A small network was shown many inputs. Here are its activations along a few directions, one row for each input.
In each table, some parts of the input vary, and every possible input appears once, in random order.
Descriptions start from the smaller parts, as in this example, which fits no table here: one of 8 places around a ring, together with either a single point or one of 9 places around a ring or (one of 3 separate values, together with one of 4 places along a line).
Shared parts are said once, and a part with two or three values counts as separate values.

Other details of the inputs vary at random and push rows far along two fixed directions, the same in every table; ignore that.

Table:
row 1:  .16 -.31 -.19 -.69 -.04  .01  .07  .28  .41 -.01 -.17  .42
row 2:  .20 -.36  .24 -.16 -.66 -.21 -.08 -.18  .49 -.04  .04  .42
row 3:  .04 -.11  .14  .04 -.21 -.22 -.02 -.17  .32 -.09  .07  .27
row 4: -.08 -.11  .10  .42 -.03  .14 -.15 -.30  .24  .02  .14 -.26
row 5:  .09 -.24  .18 -.12 -.28  .05 -.07 -.04  .32  .07  .13  .16
row 6: -.08  .30 -.01  .43  .11 -.10  .00 -.08 -.41 -.06 -.06 -.26
row 7: -.06  .06 -.08  .21  .18  .25 -.04  .06 -.34  .14 -.10 -.48
row 8: -.01  .22 -.10 -.30  .16 -.06  .14  .32 -.41  .05 -.15  .15
row 9: -.02 -.01  .18  .51 -.25 -.13 -.14 -.32  .04 -.08  .07 -.15
row 10: -.04  .03  .20  .24 -.09 -.07 -.07 -.20  .12 -.04  .18  .09
row 11:  .04  .28 -.17 -.31  .10 -.15  .17  .35 -.48 -.01 -.24  .17
row 12:  .01  .18 -.21 -.39  .25 -.04  .17  .39 -.33  .05 -.21  .05
row 13: -.07  .27 -.23  .06  .14 -.33  .26 -.20 -.58 -.21  .02 -.20
row 14:  .00 -.22  .16  .22 -.09  .42 -.20 -.16  .19  .12  .18 -.31
row 15:  .07 -.11 -.07 -.52  .02  .07  .06  .25  .21  .07  .00  .36
row 16:  .00 -.18  .24  .32 -.27  .18 -.16 -.20  .09  .12  .15 -.28
row 17: -.08  .13 -.12 -.04  .26  .23  .02  .22 -.35  .12 -.08 -.26
row 18: -.02 -.08  .18  .49 -.18 -.09 -.15 -.33  .08 -.05  .07 -.17
row 19:  .09 -.06  .13 -.27 -.20 -.06  .02  .09  .09  .03  .06  .36
row 20:  .00 -.24  .11  .25 -.12  .38 -.17 -.16  .17  .12  .12 -.36
row 21: -.01  .13  .04 -.18  .01 -.01  .08  .18 -.23  .07 -.03  .14
row 22:  .15 -.49 -.04 -.17 -.24 -.06 -.10 -.19  .81 -.12 -.02  .27
row 23:  .05 -.30  .04  .24 -.11  .28 -.18 -.17  .14  .09 -.04 -.43
row 24:  .07 -.09 -.11 -.16  .01 -.23  .07  .03  .24 -.10 -.13  .20
row 25: -.08  .20 -.08 -.10  .25 -.05  .11  .14 -.04 -.03  .02  .11
row 26:  .13 -.40 -.01 -.34 -.15 -.03 -.05 -.08  .83 -.10  .09  .44
row 27: -.03  .32 -.22 -.22  .33 -.25  .20  .26 -.32 -.09 -.21  .20
row 28: -.12  .29 -.11  .12  .35  .00  .08  .13 -.29 -.01 -.02 -.17
row 29: -.04  .28  .00  .06  .05  .00  .04  .17 -.52  .05 -.07 -.11
row 30: -.17  .23 -.01  .33  .35  .24 -.05 -.03 -.18  .06  .16 -.28
row 31:  .01 -.06 -.19 -.43  .21  .00  .09  .19  .37 -.08 -.04  .32
row 32: -.02 -.12 -.03  .18  .04  .03 -.08 -.15  .23 -.02  .00 -.11
row 33: -.01 -.16  .02  .40 -.03  .04 -.15 -.29  .21 -.01 -.02 -.34
row 34:  .06 -.17 -.21 -.26  .13 -.03  .02  .05  .37 -.10 -.15  .13
row 35: -.07  .34  .10  .04  .07  .09  .04  .18 -.49  .09  .09 -.04
row 36: -.08  .22 -.04 -.10  .26 -.02  .09  .14 -.03 -.02  .10  .15
row 37:  .04 -.16  .10  .09 -.18  .06 -.08 -.05  .05  .07  .00 -.15
row 38:  .08  .16 -.24 -.67  .17 -.25  .24  .47 -.28 -.01 -.32  .45
row 39: -.14  .36  .08  .42  .12 -.01  .00 -.08 -.37 -.02  .10 -.18
row 40: -.04  .04  .28  .49 -.24 -.05 -.15 -.33  .10 -.05  .23 -.06
row 41:  .14 -.19 -.10 -.31 -.37 -.38  .17 -.23 -.15 -.18 -.04  .11
row 42: -.12  .12  .01  .20  .18  .33 -.06  .07 -.31  .17  .06 -.39
Description of these inputs: one of 2 separate values, together with either a single point or (one of 4 places along a line, together with one of 5 places along a line).
- Changing only the choice among 2 separate values turns row 9 into row 29. The same change can be made to row 32. Which row results? => row 17
- Changing only the choice among 2 separate values turns row 5 into row 36. The same change can be made to row 14. Which row results? => row 26
- A walk changes only the place on the line of 5. It starts at row 2 and steps to row 21. List the rest of the walk in order. => row 16, row 42, row 20
- A walk changes only the place on the line of 4. It starts at row 38 and steps to row 8. List the rest of the walk in order. => row 21, row 19
- Change only the place on the line of 4 in row 27. List by row number the other rows that result. => row 3, row 10, row 18

Table:
row 43:  .04  .03 -.13 -.32  .00 -.33  .17 -.09  .17 -.23  .07  .41
row 44: -.01 -.16  .30  .48 -.41  .10 -.13 -.48 -.17  .04  .29 -.43
row 45: -.14  .25 -.15 -.14  .48  .30  .08  .31 -.18  .10  .03 -.08
row 46: -.27  .72 -.05  .54  .61  .08  .03  .21 -.78  .04 -.06 -.37
row 47: -.01 -.28  .30  .42 -.23  .47 -.28 -.27  .16  .21  .23 -.48
row 48:  .09 -.23 -.03 -.49 -.05  .13  .01  .20  .40  .06  .03  .34
row 49: -.23  .62  .01  .45  .43  .11  .01  .22 -.77  .11 -.06 -.37
row 50:  .09 -.12 -.26 -.30  .11 -.24  .11  .08  .27 -.13 -.24  .23
row 51:  .16 -.25 -.14 -.43 -.15 -.12  .06  .13  .17 -.02 -.22  .20
row 52:  .01 -.11 -.11 -.35  .22  .01  .05  .14  .49 -.05  .02  .36
row 53: -.10  .42 -.05  .08  .31 -.10  .08  .26 -.35  .00 -.13  .09
row 54:  .07 -.20 -.06 -.45  .01  .10  .02  .19  .44  .03  .02  .35
row 55:  .09 -.10 -.05 -.40 -.21 -.26  .16 -.04  .13 -.13  .08  .39
row 56:  .13 -.52  .31  .35 -.73 -.18 -.17 -.72  .61 -.13  .30 -.01
row 57:  .14 -.06  .09 -.28 -.26 -.21  .02  .19  .15  .00 -.13  .45
row 58: -.08  .31 -.08 -.16  .17 -.02  .19  .11 -.55 -.03  .09 -.05
row 59:  .10  .00  .04 -.25 -.16 -.24  .03  .21  .15 -.02 -.13  .45
row 60:  .18 -.28 -.11 -.46 -.21 -.08  .04  .14  .13 -.01 -.22  .22
row 61:  .02 -.30  .13  .62 -.27  .10 -.24 -.45  .17  .03  .00 -.58
row 62:  .03 -.33  .15  .57 -.30  .12 -.24 -.41  .12  .04  .00 -.57
row 63: -.13  .37 -.16 -.08  .32 -.10  .21  .04 -.43 -.10  .09  .01
row 64: -.09  .04 -.05  .03  .26  .25 -.05  .06  .15  .04  .08 -.06
row 65:  .01 -.12  .40  .62 -.43  .11 -.28 -.28 -.10  .16  .09 -.34
row 66: -.09  .28 -.32 -.07  .47  .00  .14  .25 -.39 -.02 -.23 -.18
- Changing only one part turns row 43 into row 55. The same change can be made to row 52. Which row results? => row 54
- What is each input in this table made of? => one of 4 separate values, together with one of 6 places along a line
- Change only the place on the line of 6 in row 61. List by row number the other rows that result. => row 50, row 51, row 60, row 62, row 66
- Change only the choice among 4 separate values in row 49. List by row number the other rows that result. => row 45, row 56, row 61
- Change only the choice among 4 separate values in row 66. List by row number the other rows that result. => row 53, row 63, row 64

Table:
row 67:  .05 -.06  .07  .05 -.29 -.30  .05 -.20  .00 -.08  .05  .09
row 68:  .04  .05  .09 -.01 -.25 -.28  .06 -.07 -.05 -.10  .04  .21
row 69:  .04 -.01 -.19 -.45  .13 -.13  .15  .20  .17 -.05 -.07  .33
row 70:  .09 -.06 -.15 -.43 -.01 -.18  .13  .20  .07 -.04 -.16  .29
row 71: -.14  .30 -.01  .32  .24  .13 -.02  .05 -.33  .03  .02 -.29
row 72:  .06  .01 -.16 -.43  .10 -.11  .12  .17  .14 -.10 -.09  .38
row 73:  .09  .02 -.10 -.40 -.03 -.15  .09  .25  .06 -.03 -.15  .34
row 74: -.06  .25 -.13 -.01  .27  .02  .06  .12 -.29 -.06 -.08 -.04
row 75:  .07 -.39  .23  .43 -.45  .05 -.22 -.43  .33  .03  .09 -.31
row 76:  .05 -.07 -.09 -.29 -.01 -.06  .08  .12  .07  .01 -.08  .14
row 77:  .12 -.31  .29  .24 -.57 -.31 -.11 -.45  .32 -.08  .12  .14
row 78:  .07 -.38  .23  .17 -.36  .08 -.18 -.27  .39  .07  .12 -.07
row 79: -.18  .31 -.09  .21  .41  .21  .05  .10 -.41  .06  .07 -.40
row 80:  .11 -.30 -.02 -.19 -.25 -.21  .00 -.12  .51 -.09 -.04  .30
row 81: -.03 -.05  .10  .42 -.08  .11 -.15 -.28  .02 -.03  .08 -.28
row 82:  .18 -.31  .01 -.28 -.32 -.14 -.03 -.06  .37 -.09 -.09  .33
row 83: -.05  .07  .06  .19  .08  .11 -.04  .01 -.24  .09 -.01 -.22
row 84:  .01 -.04 -.06  .01  .00 -.11  .01 -.04  .09 -.06 -.05  .01
row 85:  .10 -.25  .04 -.18 -.23 -.08 -.04 -.06  .53 -.05  .06  .31
row 86: -.05 -.03  .13  .43 -.08  .15 -.15 -.21  .07  .03  .14 -.28
row 87:  .01 -.01 -.05 -.24  .11 -.06  .06  .10  .15 -.01 -.03  .25
row 88: -.04 -.06  .14  .43 -.06  .03 -.15 -.25  .04  .01  .05 -.24
row 89: -.05  .26 -.25 -.36  .39  .02  .17  .31 -.23 -.04 -.08  .20
row 90: -.07  .36 -.18 -.25  .34  .04  .16  .41 -.43  .04 -.12  .06
row 91:  .02  .05 -.10 -.28  .06 -.10  .08  .18  .14 -.05 -.06  .30
row 92: -.15  .43 -.10  .08  .46  .14  .09  .28 -.70  .11 -.09 -.28
row 93:  .02 -.03  .02 -.06 -.07  .07 -.02  .07  .05  .04  .01  .03
row 94:  .00  .04 -.09 -.32  .16 -.11  .10  .18  .09 -.02 -.08  .31
row 95:  .06 -.03 -.11 -.43  .06  .02  .09  .20  .05 -.01 -.05  .25
row 96: -.03 -.10  .08  .25 -.08  .14 -.09 -.14 -.01  .07  .07 -.32
row 97:  .04  .03 -.09 -.37  .06  .01  .09  .27  .04  .03 -.04  .25
row 98: -.05  .21 -.12 -.10  .23  .13  .08  .19 -.36  .03 -.06 -.09
row 99: -.03  .19 -.12 -.10  .20  .09  .07  .18 -.35  .02 -.08 -.06
row 100: -.12  .25  .03  .29  .18  .22 -.03  .08 -.42  .10  .03 -.38
row 101: -.14  .18 -.02  .36  .22  .14 -.02 -.08 -.27  .05  .06 -.41
row 102:  .05 -.25  .21  .43 -.37 -.03 -.21 -.35  .39 -.05  .08 -.11
row 103: -.02 -.11  .19  .37 -.13  .15 -.16 -.21 -.02  .10  .08 -.31
row 104: -.18  .39 -.08  .25  .46  .29  .02  .08 -.52  .05  .08 -.40
row 105:  .15 -.29  .00 -.34 -.26 -.05 -.01 -.02  .39 -.04 -.03  .32
row 106:  .00  .01 -.09 -.35  .17 -.06  .10  .19  .13  .00 -.02  .30
row 107:  .00  .03  .18  .39 -.26 -.11 -.06 -.34 -.18 -.08  .12 -.18
row 108:  .02 -.02 -.05 -.16  .06 -.11  .04  .07  .13 -.03 -.06  .23
row 109: -.03 -.13  .20  .39 -.11  .19 -.17 -.21 -.01  .12  .11 -.34
row 110: -.02 -.15  .13  .30 -.13  .17 -.13 -.20  .05  .08  .12 -.36
- What is each input in this table made of? => one of 4 separate values, together with either a single point or (one of 2 separate values, together with one of 5 places along a line)
- Changing only the choice among 4 separate values turns row 68 into row 77. The same change can be made to row 90. Which row results? => row 83
- Changing only the choice among 4 separate values turns row 81 into row 71. The same change can be made to row 82. Which row results? => row 73
- Which other rows agree with row 76 in the choice among 4 separate values? List them by row number. => row 67, row 69, row 70, row 75, row 79, row 80, row 84, row 96, row 101, row 110
